A small network was shown many inputs. Here are its activations along a few directions, one row for each input.
In each table, some parts of the input vary, and every possible input appears once, in random order.
Descriptions start from the smaller parts, as in this example, which fits no table here: one of 2 separate values, together with either a single point or one of 9 places around a ring or (one of 4 places along a line, together with one of 5 places around a ring).
Shared parts are said once, and a part with two or three values counts as separate values.

Other details of the inputs shift rows strongly along two fixed directions, in all tables alike. That doesn't count.

Rows:
row 1: [-25   9 -16  14   1  39  34   5 -12 -22 -18]
row 2: [  0 -16  12  14  16 -19 -38  34  -4 -16  -6]
row 3: [  8  12  -1   0  -3   1   4 -19   7   5  12]
row 4: [ 16  -1   3   1  -2  -8   4 -13  11  21  14]
row 5: [ -7 -25  18   2  11 -10 -38  36   0 -18 -17]
row 6: [ -1  -3   2  -5   2  -3  -1 -19   4   3   6]
row 7: [ -9   4 -11  21  -7  23  35  25 -12 -16 -15]
row 8: [  4 -25  12  17  14 -20 -28  41  -2  -3  -5]
row 9: [ -9 -23  10   8  13  -9 -25  24 -10 -18 -13]
row 10: [  7   4  -2 -20   7 -11  -4 -20  -8  18   8]
row 11: [  8  10   0  -2  -1  -9  -6 -18  12   9  16]
row 12: [ -3  -7   2  -2   8  -5 -13 -10   6   2   4]
row 13: [  4   8  -4 -21  -8   2  -1 -14  -4  16   3]
row 14: [ -8  10 -17  16 -10  26  42  13  -8 -10  -9]
row 15: [  9   9   4  -2  -3 -10  -5 -20   9   7  16]
row 16: [-10   8 -13  19 -11  29  45  20 -11 -15 -13]
row 17: [  9  15  -7  -3  -6  -7   5 -25   8  12  14]
row 18: [  1  -4   7  -9   1  -5 -18  -6  12   8  -4]
row 19: [  6 -14  12   9   4 -15 -11  17   5   3   6]
row 20: [  0   1   0 -12  -5   0  -5 -11   8   4  -5]
row 21: [ -8 -24  20   1  10 -11 -37  34   2 -17 -15]
row 22: [  9   6  -1  -8   1 -14 -15   2 -12   8  12]
row 23: [ -9 -29   8  10  19 -16 -37  34 -10 -18 -14]
row 24: [-12  15 -14 -12  -6  29  31  10 -16 -10 -18]
row 25: [11 -2  2  3 -4 -8  9 -5  7 12 12]
row 26: [ -7   4  -7  17  -5  22  32  18  -6 -11  -6]
row 27: [ -4  -2   5  -4   3  -1  -2 -20   5   3   7]
row 28: [  6   3   4 -14  -7  -6  -8 -22  11  12  -1]
row 29: [  2  -1  -1  -8   2  -8  -7 -27   5  10   7]
row 30: [ 9  5 -8  4 -7 -3 16 -9  6 17  9]
row 31: [  6   1   0 -15  -6  -8 -10 -21  14  16   2]
row 32: [  5  12  -1  -1  -6  -1   9 -17   6   1  12]
row 33: [-10  21 -17   2  -2  24  34  19 -24 -19 -11]
row 34: [  5   1   6 -16  -6  -5  -6 -21  14  10   4]
row 35: [ -9 -25  15   4   8  -7 -32  41  -5 -23 -24]
row 36: [ 10   9   4  -3  -5 -13  -4 -20   7   8  13]
row 37: [-18   4 -11  11  -1  25  23   4 -13 -20 -16]
row 38: [  9  10   1  -1  -4 -12  -4 -18   5   6  10]
row 39: [ -2   2   2 -10  -3   4  -5 -10  13   5  -2]
row 40: [  0 -17   1  10   8  -7 -13  51 -24  -8  -7]
row 41: [ -9  11 -15  17  -7  29  41  13  -2  -8  -4]
row 42: [  6   7   2 -15  -7   6   1 -27  16  14   3]
row 43: [  1  -1   4  -7   3  -5  -6 -27   7  10  11]
row 44: [  3   7   6   1  -2  -7  -3 -10   7   0  12]
row 45: [ -1 -16   9   2  13  -7 -22   3   0  -4  -2]
row 46: [ 17   4  -2 -12   1 -16   5  -3  -5  25  12]
row 47: [-12  18 -16  12  -7  25  31   6  -9 -22  -8]
row 48: [  0   7  -8 -13  -1   3   3 -19 -12  13   9]
Each input here is: one of 4 places along a line, together with either one of 2 separate values or one of 10 places around a ring.
- Changing only the place on the line of 4 turns row 41 into row 11. The same change can be made to row 26. Which row results? => row 15
- Changing only the place on the line of 4 turns row 30 into row 17. The same change can be made to row 7. Which row results? => row 38
- List by row number the other rows that have the place on the line of 4 in common with row 10. => row 1, row 6, row 9, row 12, row 23, row 27, row 29, row 37, row 43, row 45, row 48
- Which other rows does row 39 become when the place on the ring of 10 takes its other values? List them by row number. => row 5, row 18, row 20, row 21, row 28, row 31, row 34, row 35, row 42
- Which other rows does row 48 become when the place on the line of 4 takes its other values? List them by row number. => row 13, row 22, row 40

Rows:
row 49: [  8  29 -16 -24 -13   8  26 -51   3  20   8]
row 50: [ -4 -29  22   0  16 -20 -43  13   2 -18 -13]
row 51: [  5  32  -9 -10 -18  21  26 -50  20  20  18]
row 52: [ 25  -8  10   0  10 -34 -22  -9  18  27  29]
row 53: [ 18 -17  13 -10  -5 -25 -35 -29  31  37  10]
row 54: [ 22  -5  11 -11   8 -31 -27 -11  -2  30  28]
row 55: [  2  27 -24  13 -18  16  47 -23   3   4  13]
row 56: [-24   9 -19   2 -13  47  50 -38   7  -2 -15]
row 57: [ 9  1  3 -6 -5 -8 12  3 -7 16 10]
row 58: [-15   2  -8  34  -1  24  38  52 -14 -35 -22]
row 59: [  2 -19   9   4   9 -11 -13  45 -17  -5  -1]
row 60: [  9  -4  13 -16   3 -23 -24 -50  17  13  14]
row 61: [ 16  21 -11   8  -9  -4  31 -33  11  15  21]
row 62: [ 10   3   9 -13  -9  -6  -9 -18  23  18  12]
row 63: [ 22  -1   9   1   0 -32  -5 -13  20  27  23]
row 64: [-16  16  -4  -6 -12  28  36 -32   6  -9  -9]
row 65: [ -8 -25  21  -4  12 -16 -31  10   7 -11  -9]
row 66: [ -2 -28  25  10   7 -19 -43  52   2 -22 -20]
row 67: [  2  33 -19 -25 -12   8  20 -51   2  21   9]
row 68: [ -1 -30   6  -7  15 -18 -41  25  -4   7 -20]
row 69: [ -9   5 -11  12   0  12  16  26 -28 -16  -5]
row 70: [-11   2 -10  26   1  23  34  40  -7 -22  -9]
row 71: [-12 -23  17   3  22  -8 -43  15  -1 -19  -8]
row 72: [-15   7 -17  37  -2  34  50  46 -17 -38 -23]
row 73: [ 14  -3   8  -5  -3 -18  -1   5  -8  15   9]
row 74: [ -8  25 -17   2 -26  31  34 -21   6  -6  -2]
row 75: [  9   2   2  15   9 -18  -9  -2   4   6  17]
row 76: [-24  10 -14   2  -4  38  33  36 -23 -33 -37]
row 77: [  9  24  -1 -11 -13   1   3 -53  21  23  22]
row 78: [ -7  21 -16 -19  -9  25  32 -15  -2   6  -5]
row 79: [-17 -20  14   7  21  -5 -37  13  -5 -25 -11]
row 80: [  8  -3   7 -24   3 -20 -20  -6   5  17   0]
row 81: [ -4  -1   4 -13   4   7  -2 -31  12   5   8]
row 82: [-14   5 -15  -5  -3  15   4  17 -18 -18 -20]
row 83: [ 18   5  -3 -11 -10 -22  -5 -23  -5  26  24]
row 84: [ 10  29  -8 -11 -25  16  34 -51  21  19  10]
row 85: [  5 -25  25   1   5 -25 -43  32  13  -4  -7]
row 86: [ -2 -13   4  -6  11  -8 -23  30 -13 -14 -22]
row 87: [ 18 -16   3  -5   0 -22 -11 -11   1  37  14]
row 88: [-15   3 -13  34   6  15  19  42 -17 -33 -13]
row 89: [ 20  -7   7 -12   5 -21 -14  -4  -2  26  24]
row 90: [ -8 -33  23  -3  19 -18 -45  22   5 -15  -9]
row 91: [ -2 -12   6  -9  18 -12 -38  24 -10  -5  -9]
row 92: [  6   0   9  -4  -3 -17 -30 -12  13   5   8]
row 93: [  1  27 -21   3 -17  27  58 -17 -17   1   7]
row 94: [ -6  -1   2  13  -5  12   1  18  -1 -24 -14]
row 95: [  2  21 -12  -1  -7  13  29 -19 -14  11  16]
row 96: [ -1  18 -14 -21  -4  19  20 -20  -1  11   2]
row 97: [ -9   1 -10  18  -3  24  34  41 -30 -25 -18]
row 98: [ 22  -3   9   4  11 -34 -26 -13  15  25  29]
row 99: [-18   5 -10   1   9  19   1  24 -21 -23 -21]
row 100: [ -1 -30   2  30  12 -11 -11  42   0  -4 -11]
row 101: [ -2  -4   9 -12   7 -18 -30 -36  10   4   9]
row 102: [-39   2 -16  18  -5  47  29  22 -20 -52 -33]
row 103: [ -1 -24  17   7  11  -7 -38  43   4 -16  -9]
- Changing only one part turns row 90 into row 78. The same change can be made to row 79. Which row results? => row 99
- Changing only one part turns row 89 into row 96. The same change can be made to row 83. Which row results? => row 82
- What do these inputs look like to the network? => one of 5 places around a ring, together with either a single point or one of 10 places around a ring
- List by row number the other rows that have the place on the ring of 5 in common with row 66. => row 51, row 53, row 62, row 74, row 77, row 84, row 85, row 92, row 94, row 103
- Which other rows does row 54 become when the place on the ring of 5 takes its other values? List them by row number. => row 51, row 71, row 91, row 98
- Start at row 63 and move only the place on the ring of 10, one step at a time. The first step leads to row 70. Which rows follow, in order? => row 52, row 98, row 75, row 88, row 55, row 61, row 72, row 58

Rows:
row 104: [-3  2 -5  2 -8 18 24 -2  8  6  3]
row 105: [  0   9  -1 -11   5  -5 -13 -19   8   2   4]
row 106: [  0 -19   1  -2  11 -18 -13  45 -17   0  -3]
row 107: [ -2  13  -9  13  -8  14  27  14  -1 -12  -9]
row 108: [  6   1   6  12  -2   3  10  19  -1 -12  -3]
row 109: [ 11  -5  10 -25   0 -20 -25 -29  15  23   1]
row 110: [-7  3 -8 13  5  8 15 -5 -5 -9 -2]
row 111: [ 12  -9  12   0   3 -28 -22 -28  10  19  23]
row 112: [  8  -6   3 -22  -4 -12 -16 -30  13  17  -1]
row 113: [  4  -3   3   4   2  -8  -2 -21   4   7  17]
row 114: [  5  10  11 -15   5 -12 -19 -28  11  12  16]
row 115: [ -1  -4   7 -14  -1   8   0  -8   1  -1 -10]
row 116: [ -6  14  -9  -5  -3  17   8 -16   2 -10   4]
row 117: [ -6  13  -7  17 -15  16  24  13   0 -11  -5]
row 118: [  0  17 -19   8  -1  18  30  -3 -26   3   4]
row 119: [  9 -19  11  16   6 -16 -26  43  -1 -18  -4]
row 120: [  0   8   1 -11  -1  -1  -9 -24   8   3  12]
row 121: [-14  22 -12  -1   0  23  21 -13  -2 -14  -9]
row 122: [ -7   4   0 -11 -11  10   3 -16   5   4  -8]
row 123: [ 0  3 -8  2 -7 18 22 -1  9  4  3]
row 124: [-10 -18  12  23  17  -3 -13  33 -14 -23  -7]
row 125: [  2   0  -3   7   0 -10  -2 -25   5   8  10]
row 126: [ -1  15  -7  11 -16  20  34   4   1  -8   1]
row 127: [ -4 -27   4  11  12  -8 -22  39   2 -10 -14]
row 128: [ -4   1  -7  14   2  12  14  -2  -5 -13   4]
row 129: [ 4 16 -6  9 -6  6 26  0  4 -3 -2]
row 130: [  1   3  10 -18  -4   1  -3 -22   7  13  -1]
row 131: [ -4 -24  16  11  14  -5 -19  44  -1  -8 -10]
row 132: [  2   3   8 -11  -1 -13 -22 -23  10   8  14]
row 133: [ 20 -11  15 -12   5 -23 -18 -18  21  30  18]
row 134: [-13   7  -1   2   6  19   6   6  -7 -23  -9]
row 135: [  1 -16   4  17   5 -12 -17  41  -2 -20 -12]
row 136: [-12  -5  -8  13  -4  16  15  18   3  -6 -14]
row 137: [-15  13  -6   1  -4  15   2  -4  -1 -14  -4]
row 138: [ 14  -9   5  -2   7 -29 -22 -33  12  18  20]
row 139: [ -5 -17   5 -14   7 -13 -19  34 -23  -7 -14]
row 140: [  3 -26  13   7  19 -21 -30  35   5  -2 -11]
row 141: [  5  -3   4  -3  -7  -2   4 -12  15  21  11]
row 142: [  1 -14   7  18   2 -15 -20  36   0 -14 -10]
row 143: [  3  20 -17  -3 -11   8  41   9 -17   0   5]
row 144: [ 24   4  18  -5  -3 -29 -14 -17  16  25  23]
row 145: [-11   6  -9  18   6  15  25  -1  -9 -16  -8]
row 146: [ 11  -4  11 -24   3 -22 -24 -31  15  22   0]
row 147: [  1  12 -14 -13  -8  19  16  -4 -21  10  -9]
row 148: [  0  -3   8 -16  -8  -1  -7 -20   8  11  -1]
row 149: [-10 -25  10   0   6  -8 -33  27  -4 -15 -26]
row 150: [ 20   5  -7 -10  -1 -10  -2  -6  -5  35  13]
row 151: [-13 -12   5   7  11  -8 -34  24  -4 -23 -14]
row 152: [ -5   4  -5 -11  -9  21  13 -12   1  -5  -9]
row 153: [ 18  18 -13  -1  -7   0  15   2 -14  17   9]
row 154: [ -2 -26  10   9  15 -13 -26  41   3  -6 -14]
row 155: [  1   7   0  12 -13   8  18   9   2  -5   1]
row 156: [-12   7  -6  -9 -13  29  25 -11  -2  -7 -12]
row 157: [ -1   5  -3   9   3  10  21 -17  -3  -5   7]
row 158: [-15  11 -14   1  -1  22  13  -4  -3 -20 -10]
row 159: [-11   9 -11   7 -13  25  31   0   7   3  -4]
row 160: [ -9  -3  -1  16   2   1   0   2  -3 -10   1]
row 161: [  4  10  -3 -24   3 -17  -7 -14  -9  12  16]
row 162: [  9   1  -2 -10   5 -25   0 -14 -12  17  21]
row 163: [  2  14 -10  -9   3   5  -3  -1 -19   4   3]
- Changing only one part turns row 130 into row 124. The same change can be made to row 122. Which row results? => row 160
- Changing only one part turns row 108 into row 133. The same change can be made to row 135. Which row results? => row 127
- What do these inputs look like to the network? => one of 5 places around a ring, together with either one of 2 separate values or one of 10 places around a ring
- Which other rows does row 106 become when the choice among 2 separate values takes its other values? List them by row number. => row 150
- List by row number the other rows that have the place on the ring of 5 in common with row 132. => row 105, row 114, row 116, row 120, row 121, row 134, row 137, row 151, row 158, row 161, row 163
- Start at row 142 and move only the place on the ring of 5, one step at a time. The first step leads to row 136. Which rows follow, in order? => row 149, row 151, row 125
